These are the activations of a small neural network, seen along a few directions. Each row is one input.
In each table, some parts of the input vary, and every possible input appears once, in random order.
Descriptions start from the smaller parts, as in this example, which fits no table here: one of 2 separate values, together with either a single point or one of 11 places around a ring or (one of 4 places along a line, together with one of 8 places around a ring).
Shared parts are said once, and a part with two or three values counts as separate values.

Other details of the inputs shift rows strongly along two fixed directions, in all tables alike. That doesn't count.

A family of inputs:
row 1:   6   1 -10  -9  -2  12  -6  -6   1  18 -12   5  12
row 2:  14  -2   4  -4  -5  -8   1 -10   2  19   3  16   3
row 3:   5   4   2  -3  -2 -10  -1  -5  13   2 -12  18  -2
row 4:  11  -3  -9 -10   4  11  -5  -8  -6  15 -10   9  10
row 5:  -8  14  -1   4 -10  -3 -14  -4   6  19  -3   2   4
row 6: 13  1  8 -2 -4 -9  2 -7  5 11  5 18  2
row 7:   3   0  -3  -6  -8  -1  -5 -11  11   8 -12   2   2
row 8:   1 -17  10  30   6   8  -3  12   3 -34  -3  -8 -25
row 9:   1  -7   9  12  -4   8  -7  -2   6   4  11 -14  -9
row 10: -29  13  -7 -53   6 -26  49  19 -20 -24  36 -41  11
row 11:  -1   6 -14  -6  -2  15  -8  -7   5  18 -10   1   9
row 12:   9  -2  -3  -9  -2  -3  -4 -16   4   9 -12   8   3
row 13:   5   6   0   0   0  -6 -10  -8  -6  17  -2  10   8
row 14:   7   1  -6  -7   4   2  -2  -1   4  12 -11  24  12
row 15:  -2  -4   8  28   4   0  -6  11  -4 -14   3   1 -10
row 16: -12 -20  22  61   7  26 -14  29 -13 -54  13 -35 -34
row 17:  -4  -4  15  38   6   4  -7  16  -2 -27   5  -2 -15
row 18:  14  -5   4  -7  -3  -1   0 -17  -5  21   3   8   4
row 19: -40  22 -20 -52   1 -25  42  15  -6 -30  19 -39   7
row 20:   8  -4  -8  -4   5   5  -2   1   0  10 -10  16   8
Each input here is: one of 4 separate values, together with one of 5 places along a line.
Question: Changing only the place on the line of 5 turns row 11 into row 20. The same change can be made to row 5. Which row results?
Answer: row 15
Question: Which other rows does row 6 become when the choice among 4 separate values takes its other values? List them by row number.
Answer: row 3, row 14, row 17
Question: A walk changes only the place on the line of 5. It starts at row 9 and steps to row 10. List the rest of the walk in order.
Answer: row 18, row 2, row 6

A family of inputs:
row 21:   1  -7  11  18   7  -1  -2   8  -7 -16   0  -3  -9
row 22:  23   6   9  19 -18  -8 -28 -27  24  51 -16  48   4
row 23:  12 -26   9  51   0  40 -30  -1  -5 -11 -11  -9 -21
row 24:   6 -10  12  34   3   5  -9   9   1 -17  -2   4 -14
row 25:  22 -21  15  33   5  13 -12  -4   3  -8  -3  16 -16
row 26: -12   2 -19 -21   8  10  10   6  -4 -10  -4 -13   0
row 27:   7 -19   0  21   4  33 -11   8   3  -6  -5  -8 -11
row 28: -18   6  -6 -18  13 -19  33  23 -12 -32  21  -9   1
row 29: -28  17 -15 -40   6  -3  29  15 -16 -20  13 -29  16
row 30: -14   4 -16 -19   4   5   8   2  -3  -9  -6 -15   2
row 31: -15   2 -13 -14   2   4   5   4  -1 -16  -3 -21  -1
row 32:  -1  19   0 -38  -8 -32  20 -11   4  19  13  11  13
row 33:  -2  -6  -5   7  -3  12  -8  -1  -8  -4  -1 -15  -2
row 34: -33  12 -17 -28   8  -9  27  15  -9 -29  18 -43  -3
row 35: -12   9 -12 -24   6  11  11   8  -9  -5   3 -11  12
row 36: -24   9   0 -13   5 -22  31  26 -11 -41  22 -20  -4
row 37:  11 -18  23  48   2  13 -24   6   1 -18  -6   1 -22
row 38:  -5  -6  19  26   4  -2  -4  12  -5 -21  13 -11 -19
row 39:  15 -14  15  27   0   6  -5  -2   2 -11  -2   8 -14
row 40:   9  32 -15 -51 -15 -40   5 -26  14  60 -15  42  37
row 41:  15 -19  18  39   2  12 -16  -2   3 -11  -6   8 -17
row 42: -15   1  -6 -12   0   2  12  11  -2  -5  14 -27   1
row 43:  16  14  -1 -28 -12 -23   4 -23  11  36  -8  29  18
row 44:  -4  -5  -1  15  -1  11  -8  -1  -7   0   6 -20  -8
row 45:  -8   2 -15 -23   4   7  11   4 -16   0   5 -13   8
row 46:  16 -19  15  37   9  13 -19   3  -1  -8  -6  12 -15
row 47:   4 -10  11  34   2   5  -5   9   2 -18  -1   6 -15
row 48:   9  10 -16 -34 -14  -4  -7 -21  15  50 -17  16  28
row 49:   7 -14  24  55  -2  11 -23   7   7 -14   4   4 -27
row 50:  21   5   5  -7 -13 -13 -15 -26  15  40 -17  35  13
row 51:   2  19 -15 -40   2 -30  15  -6   2  26  -1  26  25
row 52:  19   6   9  -3 -14 -15 -16 -28  17  46  -9  36   9
row 53:  -1  -3   1 -11  10 -11  16   6  -8 -14  11   1   1
row 54:  25  -8  -4   9 -13  22 -31 -25  20  51 -30  28  12
row 55: -33  19 -11 -31   7  -8  30  18 -15 -24  26 -42   8
row 56: -15  10  -9 -19   0   4   7   5  -5  -8   3 -19  11
Question: Describe the family of inputs behind these rows.
Answer: one of 4 places along a line, together with either one of 4 separate values or one of 5 places along a line
Question: Changing only the place on the line of 4 turns row 27 into row 42. The same change can be made to row 53. Which row results?
Answer: row 52
Question: A walk changes only the place on the line of 4. It starts at row 28 and steps to row 47. List the rest of the walk in order.
Answer: row 36, row 22

A family of inputs:
row 57: -33  -3  -4  -4  16   5  27  35 -19 -58  24 -50 -11
row 58: -18  -2  15   7   8 -13  24  26 -18 -49  30 -30 -16
row 59: -13  -9   0  11  10  13   7  17 -11 -38   4 -25 -15
row 60:  -7  -5  16  25   1  -5   3  15  -5 -32  12 -10 -16
row 61:   7  10 -15 -24  -7   2  -5 -13  10  35 -17  17  19
row 62: -19  19 -18 -43   3 -17  21   5 -10   0   5 -13  18
row 63:   2 -15  12  22   8   0   7  13  -6 -30  11  -7 -18
row 64:  19 -17  18  47   3  18 -23   1   2  -1  -4  17 -17
row 65:   9 -12  12  40 -11  23 -31 -11  11  13  -5  -3 -17
row 66:  -8  18 -10 -19 -12 -10  -3 -13  10  28  -2  -1  12
row 67:  25   4   7  -3 -11 -12 -16 -28  18  44 -14  40  10
row 68: -17  21 -12 -39   6 -29  30  10  -9  -3  14   2  18
row 69:  -5   9 -14 -36  -2  -5  14  -3  -2  16   2  -2  19
row 70:  24   9   4  -6 -14 -16 -18 -29  23  51 -22  47  13
row 71:  16 -22   9  40   1  28 -27  -7   2  -3 -13   3 -17
row 72: -11  15 -10 -40   3 -33  30   6  -3  -3   9   5  14
row 73:  -3   8 -15 -35   2  -6  16  -4  -4   8   0  -2  15
row 74:  14 -20  10  40  -1  30 -29  -4   5   4 -10   1 -13
row 75:  15 -21   6  42   2  34 -26  -2   7 -10 -18   4 -18
row 76:   2  10 -11 -26  -4  -7   0 -13  -2  27  -5   7  18
Question: Describe the family of inputs behind these rows.
Answer: one of 2 separate values, together with either a single point or one of 4 places along a line or one of 5 places around a ring
Question: Changing only the choice among 2 separate values turns row 60 into row 58. The same change can be made to row 75. Which row results?
Answer: row 73
